These are the activations of a small neural network, seen along a few directions. Each row is one input.
In each table, some parts of the input vary, and every possible input appears once, in random order.
Descriptions start from the smaller parts, as in this example, which fits no table here: values(3) and (point or line(9) or (ring(5) and line(6))).
Shared parts are said once, and a part with two or three values counts as separate values.

Table:
row 1: [ 10 -19  -1 -13 -18  34 -11 -11 -20  -6 -22   0   2 -12 -11 -21 -40  21
   2]
row 2: [ 10 -23   0 -15 -14  37  -7 -16 -22   0 -22   0  -2 -10 -10 -25 -37  23
   1]
row 3: [ 24 -14  -5 -12 -14  30  -3 -13 -22   3 -22  -9 -25 -22  -4 -22 -35  21
   8]
row 4: [-29  14   8  -8   6   3 -17   9  11 -22  17 -38   1 -10 -16 -32 -21  35
   9]
row 5: [  8 -14  -2  -8 -24  38 -14 -12 -18  -9 -21   1   6 -18 -13 -20 -39  22
   6]
row 6: [ 23 -22  -4  -9 -21  25   4 -16 -27  13 -28  27  10  -2   8   7  -3 -16
  -3]
row 7: [-11  17   4 -10  12  -6  -9   9  10 -18  14 -45 -23 -23 -10 -31 -21  36
  14]
row 8: [ 27 -22  -5  -7 -21  23   2 -18 -27  12 -29  25   8  -4   9   6  -4 -14
  -8]
row 9: [ 24  -5  -3 -10 -20  26  -6  -5 -16 -10 -25  -6 -23 -32  -3 -16 -40  20
  16]
row 10: [-30  21   3  17  23 -31   1  14  29  -4  33  -8  13  21  -2  12  28  -6
  -5]
row 11: [-24   1   5 -12  17   4 -13  -3   1  -8  19 -42  -6   0 -14 -42 -19  41
  -4]
row 12: [  8 -11   2 -10 -25  34 -12  -6 -15 -14 -25   3   2 -23 -10 -19 -44  21
   9]
row 13: [ 24 -19  -4  -8 -24  22   1 -11 -22   6 -29  28  14  -4   7   9  -6 -18
  -3]
row 14: [-27   5   6 -12  14   3 -15   5   5 -14  19 -40   0   2 -17 -35 -18  35
   1]
row 15: [  0  -3  -2  12   6 -18  16   3   5  19   5  30  12  24  11  33  37 -34
  -9]
row 16: [  2  -3  -2  14   4 -20  13   1   2  16   3  28   9  23  13  32  35 -33
 -14]
row 17: [-29  24   8  17  21 -34   2  20  34  -8  31  -7  10  16  -1  16  27  -8
  -1]
row 18: [-28   8   5  -7  10   3 -18   3  10 -20  17 -36   4  -6 -19 -35 -19  36
   3]
row 19: [ -2   8   0  16  -5 -21   9  12  12   2   1  33  15  12  12  39  29 -38
  -2]
row 20: [ 39  -6  -6  -5 -24  13   5  -5 -18   2 -32  22 -10 -26  13  14  -7 -19
  10]
row 21: [-24  13   5  14  31 -32   5   9  25   6  34 -11   3  29   1   6  32  -3
 -12]
row 22: [-28  13   6  12  32 -30   7  11  26   7  36 -10   5  30   0   9  34  -5
  -8]
row 23: [ 16   4  -6  12   7 -26  19   3   6  17   0  23 -11  11  16  34  35 -36
  -5]
row 24: [ -1   4  -4  16  -2 -19  10   6  11   7   1  33  20  14   9  34  31 -35
  -7]
row 25: [ 11 -21  -1 -11 -17  37 -10 -18 -26   2 -19  -4  -5 -11  -8 -25 -37  26
  -1]
row 26: [-12  20   1  12  32 -38  12  11  25   7  31 -18 -17  15   5  10  31  -6
  -3]
row 27: [-11  28   4  15  27 -41   9  20  32  -5  29 -15 -15   4   5  15  26  -7
   6]
row 28: [ 22 -13  -6  -2 -29  24  -3 -11 -19   2 -28  29  17  -9   5  11  -4 -18
   1]
row 29: [-26   1   7 -13  19   6 -11  -1   6  -7  20 -39  -4   3 -17 -41 -16  38
   1]
row 30: [ 21 -10  -2  -5 -31  21  -3  -6 -18  -3 -31  29  14 -13   8  15  -8 -19
   4]
row 31: [-28  17   4  13  28 -32   4  15  26   1  35 -10  10  27   0  12  28  -7
  -7]
row 32: [-11   8   2 -12  18  -3  -6   0   4  -7  16 -47 -26 -12 -10 -37 -17  37
   5]
row 33: [ -1   0  -4  12   1 -20  12   7   5  13   4  30  16  21  12  36  32 -36
  -9]
row 34: [ 15  13  -4  14   0 -27  16  12   9   7  -1  24  -9  -2  17  39  30 -36
   5]
row 35: [ 38 -14  -9  -7 -19  16   7 -14 -25  13 -30  18 -13 -13  13  11  -2 -18
   2]
Describe the family of inputs behind these rows.
> ring(5) and (values(2) or line(5))
Change only the values(2) part in row 3. List by row number the other rows that result.
> row 9
Which other rows agree with row 32 in the ring(5) part? List them by row number.
> row 4, row 7, row 11, row 14, row 18, row 29

Table:
row 36: [ 49 -13  -8  -6 -31  21   8 -10 -25   9 -40  29 -15 -25  14  17 -12 -20
  10]
row 37: [ 15  -6  -4  14 -11 -12  13  -1  -4  15 -12  47  18  17  18  44  34 -47
 -12]
row 38: [-21  -1   5  -7  -5  13 -16   3   1 -16   3 -10  21   0 -13 -19 -20  19
   0]
row 39: [ 13   2  -2  -4   3   1   4   0  -3  -1  -4 -17 -33 -17   0  -9 -16  14
   9]
row 40: [ 10  14   1  -5  -5  -2  -2   9   3 -15  -5 -17 -23 -29   0  -7 -15  10
  18]
row 41: [ 15  10  -3  -1  -3   1  -2   1   0  -8  -4 -17 -27 -26   0  -8 -14  13
  14]
row 42: [ 17   1  -1 -10   5   2   2  -4  -8   3  -4 -20 -28 -18   3 -16  -7  13
   7]
row 43: [-17 -13   4  -7   2  17  -9  -6  -5  -1   3 -10   9  11 -14 -23 -20  23
  -7]
row 44: [ 10 -29  -5  -8 -32  39  -5 -19 -28   6 -32  36  32   3  -2   2 -16 -10
  -8]
row 45: [-15   9   1  13  22 -29  11  10  19   9  22   2  -1  22   4  17  26 -12
  -7]
row 46: [-14  17   0  16  17 -29   6  10  24   1  22   2   5  14   4  19  29 -14
  -3]
row 47: [-12   8   1   7  23 -27  10   4  14  11  22  -3   2  22   7  11  35 -14
  -9]
row 48: [-19  21   3  13  15 -33   5  18  26  -5  22   2  10  13   4  22  28 -18
   1]
row 49: [-14 -14   3 -12   4  20 -10 -11 -11   1   4 -15  14  11 -11 -29 -13  22
  -9]
row 50: [-16  -5   3  -3  -3  16 -14  -5  -1  -9   3  -9  17   3 -13 -21 -19  22
  -4]
Describe the family of inputs behind these rows.
> values(3) and (point or line(4))
Changing only the values(3) part turns row 49 into row 47. The same change can be made to row 44. Which row results?
> row 37
Change only the values(3) part in row 38. List by row number the other rows that result.
> row 40, row 48
Change only the values(3) part in row 41. List by row number the other rows that result.
> row 46, row 50

Table:
row 51: [  4  -2  -1  11  19 -38  30   6   6  30   8  32  -2  34  21  43  54 -49
 -14]
row 52: [-36  28   8   6  31 -50   0  23  30  -8  40 -20   6  23   2   7  48 -11
  -9]
row 53: [ -8  21  -1  22  35 -46  16  15  29  13  32  -3 -11  23   8  29  41 -17
  -5]
row 54: [ -4 -11   1 -12 -12  31 -17  -9 -14 -13 -11 -20  -9 -19 -20 -42 -51  44
   4]
row 55: [ 17  21 -10  19   3 -42  17  15  17   7   6  26 -10   3  23  53  43 -49
   3]
row 56: [  7 -15  -1 -10 -16  36 -12  -9 -16 -10 -20 -15 -24 -19 -14 -29 -55  37
  10]
row 57: [  3 -25  -3 -18 -35  55 -19 -18 -24  -7 -33  15  29 -15 -18 -22 -46  20
   3]
row 58: [-36  23   2  22  31 -47   8  16  38   1  37  -4   5  23  -1  17  35  -7
 -10]
row 59: [ 16 -33  -2 -15 -28  52 -18 -29 -40   4 -29   8  16  -2  -6 -27 -33  16
 -12]
row 60: [ -3  26   6  24   1 -37   9  22  27  -6  11  28  11   6  14  44  38 -41
   5]
row 61: [ 25  -9  -3 -23 -12  36  -6 -14 -23  -3 -14 -34 -23 -37  -9 -41 -36  31
  16]
row 62: [ 26  -9   4 -15 -44  42 -16  -9 -23 -21 -46  10   1 -43  -5 -17 -48  17
  17]
row 63: [-23  19   2  26  27 -43  13  17  33   2  29   1 -12  24   7  32  30 -15
  -4]
row 64: [ -5  27  -2  10  33 -45  19  11  30  11  37 -15 -11   7  12  21  50 -20
   2]
row 65: [ -6  -6   3 -28 -15  34 -22  -8 -26 -18 -10 -38  -3 -27 -11 -50 -40  40
  10]
row 66: [ 45 -16 -10 -18 -41  39  -8 -14 -35  -8 -47   8 -19 -47   4 -11 -44  10
  16]
row 67: [ 34 -38  -2 -24 -26  45   2 -22 -46  14 -43  11 -14 -15   0 -21 -35   9
   0]
row 68: [-29   7  -1  22  10 -27   8  14  27   6  22  35  43  33   4  39  44 -37
 -10]
row 69: [-33  19   8  13  36 -39  10  16  34   0  38  -8  16  32   4  17  39 -13
  -8]
row 70: [-14   2  -1  24  17 -30  10   1  11  20  23  26  31  50  15  33  59 -40
 -27]
row 71: [ -2 -13   5 -23  -7  40 -15 -10 -16 -11 -13 -25   3 -11 -18 -43 -48  39
   7]
row 72: [ 22 -14  -2 -13 -10  35  -8 -13 -20   0 -17 -19 -24 -23 -12 -32 -45  36
   7]
Describe the family of inputs behind these rows.
> values(2) and (ring(5) or line(6))
Changing only the values(2) part turns row 51 into row 67. The same change can be made to row 60. Which row results?
> row 62
Change only the values(2) part in row 68. List by row number the other rows that result.
> row 57
A walk changes only the line(6) part. It starts at row 52 and steps to row 69. List the rest of the walk in order.
> row 58, row 63, row 53, row 64

Table:
row 73: [-34  18   6  12  47 -47  10  14  30   9  49 -26  -6  35   1   3  42   0
 -14]
row 74: [-32  13   3  28  15 -32   4  13  30   2  28  22  30  37   2  34  36 -24
 -15]
row 75: [ 16 -32  -3 -24 -30  51 -13 -24 -40   3 -34  10  20 -11  -6 -28 -32  13
  -4]
row 76: [  6  -1   6 -19 -27  31 -16   3 -11 -28 -27 -12  -5 -40 -13 -27 -50  27
  22]
row 77: [ -4 -17  -1  -6 -28  46 -21 -14 -17 -12 -18   6  24  -7 -16 -20 -45  25
   0]
row 78: [ 32  -3  -8  -9 -25  29 -11 -15 -21 -10 -27 -12 -24 -40  -2 -21 -35  21
  13]
row 79: [-21  30   6  14  15 -44   6  31  34 -13  23   4   9   6   6  30  32 -25
   8]
row 80: [-12   1   1  10  13 -25  12   3   9  17  15  25  29  35  14  31  51 -39
 -16]
row 81: [ -5 -16   4 -25   4  36 -15 -14 -21  -5  -2 -44 -18 -12 -19 -58 -47  55
   3]
row 82: [ 41 -28  -6 -18 -21  37   4 -18 -36  10 -40   6 -31 -26   0 -16 -42  15
   7]
row 83: [  5  29  -7  23  17 -45  12  12  27   5  21   3 -12   4  15  35  47 -31
   0]
row 84: [  9   6  -2  15  21 -37  27   9  14  23  11  20 -16  20  18  39  43 -37
  -5]
Changing only one part turns row 75 into row 80. The same change can be made to row 81. Which row results?
> row 73
Describe the family of inputs behind these rows.
> values(2) and (point or ring(5))
Change only the values(2) part in row 74. List by row number the other rows that result.
> row 77
